A small network was shown many inputs. Here are its activations along a few directions, one row for each input.
In each table, some parts of the input vary, and every possible input appears once, in random order.
A made-up example of a description, with smaller parts first: line(6) and (point or ring(11) or (values(3) and ring(8))).
Shared parts are said once, and a part with two or three values counts as separate values.
In the rows, zero is written as 128.

Table:
R1: [188 174 100 131 151 118 118 160 143 130 118  90 121 154 117 132 141 123
  97  74]
R2: [179 171 138 104  98  76 132 133 101 107 148 115 110 118 152 124 188 126
 106  92]
R3: [156 117 152 122  45  99 143 122 124  65 112 167 150 139 123 111 167 129
 122 133]
R4: [146 156 178 109 139 108  70 142 100 130 130 144 185 127 119 135  98 186
 123 133]
R5: [ 95 108 115 125 179 129 139 130 125 146 155  42  61  96 187 128  97 111
 143 102]
R6: [182 120  93 164 115 143 126 149 142  89  79 149 136 170  85 131 123 136
 111 129]
R7: [194 160 130 111 141  85 108 147 117 112 137  83 125 128 147 122 150 139
 110  80]
R8: [ 69 102 143 147 213 163  99 111 127 179 142 118 134 120 107 136  68 127
 116 161]
R9: [170 115 143 133  57 105 115 117 106  74 115 159 139 114 128  95 159 149
 117 123]
R10: [ 32 115 178 102 114 145 167 101 122 179 143 165 117 103 149 139 124 129
 174 181]
R11: [ 68  67 131 133  79 145 194  97 152 107 127 147  93  96 152 105 135 113
 173 154]
R12: [ 88  69  94 123 102 161 181  93 161 113 140 166 112 123 113 107 157  84
 140 163]
R13: [115 118  67 120 177 136 171 115 153 169 167  94 104 143 126 131 142  60
 115 122]
R14: [ 91 126  81  94 139 126 196 113 154 152 170 125  90 128 144 133 185  61
 122 135]
R15: [143 171 149 130 155 141  82 159 120 145 111 151 181 151  85 145  90 165
 115 128]
R16: [143 174 135 131 155 137 100 158 116 149  97 167 168 172  79 169 103 153
 113 150]
R17: [189 119 123 166 107 134  91 147 135  89  97 131 144 125 110 101 107 144
 120 110]
R18: [104  50  98 174 174 164 124 104 149 115 117 103 108 119 114  96  83 104
 120 135]
R19: [ 60 122 122 119 132 133 162 125 131 141 147  53  75  86 205 122 150 116
 168 102]
R20: [191 171 140 120 119  87 121 137 100 105 147 102 116 116 159 122 164 129
 107  81]
R21: [ 92  54 124 151 141 160 127 106 136 104 115  81  89  88 159 102  67 131
 161 135]
R22: [187 179  87 133 150 112 136 158 142 133 107 104 108 174 112 153 152 114
  93  98]
R23: [137 164 111 124 131 128 108 157 130 167 104 191 170 175  79 190 120 150
 131 150]
R24: [195 176 117 137 145 104 101 157 133 127 129  88 114 132 136 126 135 123
 103  77]
R25: [ 72 121 118 104 120 111 209 122 141 145 157 105  71 100 181 131 168  87
 163 128]
R26: [ 59 104 172 125 179 162 100 112 115 168 142  97 113  95 158 142  54 155
 156 160]
R27: [179 170  64 127 126 102 144 159 159 148 115 125 110 176 113 173 169 111
 110 100]
R28: [ 75 113 120 124 178 165 135 101 132 193 154 148 155 139  86 145  98 100
 132 181]
R29: [117 167 194  87  81  92 117 126  97 123 130 188 180 145 114 146 148 149
 124 151]
R30: [131 166 186  98  95  98  89 122  80 130 137 180 169 119 121 131 139 170
 119 142]
R31: [107 105  89 145 211 134 136 125 142 160 154  65  80 126 145 120 112  85
  99 100]
R32: [ 50 120 138  92 137 158 157  96 131 183 153 183 138 129 106 142 144 100
 140 191]
R33: [164 171 147  93  84  70 161 138 119  99 141 123 125 142 146 141 196 105
 111 103]
R34: [112  61  77 151 141 168 157  96 159 125 135 133 128 138  94 107 115  82
 136 155]
R35: [ 56  71 132 148  91 163 149  99 144 101 113  95 100  82 178  94 117 139
 179 133]
R36: [145 168 189 117 117 109  82 129  81 125 138 164 177 115 131 130 114 173
 121 133]
R37: [182 116 106 162 114 148 108 150 143  89  90 133 149 148  91 108 111 144
 114 107]
R38: [149 173 166 136 146 128  65 155 113 142 121 149 174 130 106 139  85 167
 120 130]
R39: [186 104 135 139 101 114  95 134 122  76 102 125 155 121 122  98 121 160
 124 114]
R40: [183 116 145 148  78 116 107 122 105  72 114 144 146 110 136  95 135 151
 119 113]
R41: [175 111  70 159  91 134 133 149 159 105  90 171 135 174  86 149 140 135
 128 130]
R42: [ 21 119 178 119 129 165 120 104 118 167 134 112 124  88 176 131 106 159
 181 157]
Q: Changing only one part turns R33 into R29. The same change can be made to R20. Which row results?
A: R36
Q: What is each input in this table made of?
A: values(3) and (ring(6) or line(8))
Q: A walk changes only the ring(6) part. It starts at R10 and steps to R32. List the rest of the walk in order.
A: R28, R8, R26, R42
Q: Which other rows does R9 become when the line(8) part takes its other values? List them by row number.
A: R3, R6, R17, R37, R39, R40, R41

Table:
R43: [165 179 112 107  79 101 157 153 140 118 109 162 143 174 108 158 186 122
 121 120]
R44: [ 36 114 139 111 204 147 143 106 122 208 164 119  97 119 139 164  87 105
 140 171]
R45: [ 35  94 172 117  66 143 174  97 130 103 135  96  87  60 211  90 149 132
 190 129]
R46: [164 203 139  80 125  78 143 146 111 144 152 140 143 160 120 159 184 109
  97 113]
R47: [173 131 142 140  96 141  81 128 122 106 112 194 200 139  72 108 120 157
 114 144]
R48: [213 175 152 120 143  69  79 159  92 105 128  88 123 128 151 137 125 162
  95  78]
R49: [ 21 102 142  89 157 131 168  87 118 192 189 112  89  83 182 140 133 101
 166 161]
R50: [188 185 174 129 146 102  46 149  81 128 130 114 165 116 134 127 105 182
 103  97]
R51: [159 198 171 107 140 115  65 144  95 158 143 154 190 129 107 137 121 165
 111 124]
R52: [203 117 145 163  99 127  60 134 106  74  99 154 175 125  99  96 100 175
 107 116]
R53: [188 162 148 156 101 127  59 160 108 101  87 136 166 129 120 127 104 197
 128 102]
R54: [ 56 125 170 129 223 160  87 123 116 187 142  97 145 121 122 144  44 141
 129 155]
R55: [ 54 102 146 153 185 190 102 134 143 163  99 118 146 133 109 144  40 156
 156 165]
R56: [ 36  91 114 136 163 174 159 116 150 183 121 141  97 131 126 166  85 119
 167 183]
R57: [ 68  59 141 159 185 191 105 106 139 138 111 134 154 128  87 114  37 134
 136 178]
R58: [138 130  38 137 213 137 169 133 168 159 171  14  49 122 164 112 153  49
 102  61]
R59: [152  66  10 171 168 159 182 116 190 114 139  47  58 128 132  85 151  40
 110  82]
R60: [198 162 112 130  86  80 146 167 134  87  94 129 111 164 130 154 161 136
 117  94]
R61: [198 186 140 102 135  55 131 159 104 114 139 107 111 149 144 155 159 124
  92  88]
R62: [ 39  37 111 121 113 159 183  69 140 140 159 150  98  90 146 110 128  93
 170 185]
R63: [212 114 110 139  84  82 147 140 129  60 106 149 122 159 107 124 157 113
  96 111]
R64: [145 183 124 121  95 131 121 151 134 141 104 190 174 167  85 152 160 145
 121 137]
R65: [145 206 151  95 139 107 106 144 106 166 147 168 173 153  97 153 158 131
  98 130]
R66: [213 151 123 147  96  94  94 169 121  78  84 110 122 141 137 137 126 175
 121  83]
R67: [140 107  12 163 170 158 180 142 196 136 128  30  48 135 153 113 156  59
 129  67]
R68: [179 132 110 117  77 103 157 125 137  91 120 181 153 170  85 128 183 100
 100 136]
R69: [ 53  47 109 142 163 176 161  88 146 157 133 157 107 127 103 133  83  98
 146 196]
R70: [ 52  53 167 123  68 145 175  73 125  78 146 112  96  57 190  60 145 111
 169 144]
R71: [158 137 121 129  95 133 122 125 133 114 116 207 182 163  63 123 157 123
 100 151]
R72: [ 21  81 116 113 112 157 182  96 146 166 147 134  87  94 170 143 133 114
 193 171]
R73: [ 37 114 197  92 110 119 162  89 104 129 175  76  89  50 220  89 150 121
 165 123]
R74: [159 175 145 132  97 140  80 154 123 133 101 176 191 143  93 137 122 179
 135 130]
R75: [227 105 120 155  93  94  95 142 117  51  95 129 133 137 116 106 121 153
 100  98]
Q: Changing only one part turns R55 into R57. The same change can be made to R74. Which row results?
A: R47
Q: What is each input in this table made of?
A: values(3) and (point or line(4) or ring(6))
Q: A walk changes only the line(4) part. It starts at R55 and steps to R56. List the rest of the walk in order.
A: R72, R45
Q: A walk changes only the line(4) part. It starts at R70 and steps to R62. List the rest of the walk in order.
A: R69, R57
Q: List by row number the other rows that have the values(3) part in common with R54.
A: R44, R46, R48, R49, R50, R51, R58, R61, R65, R73
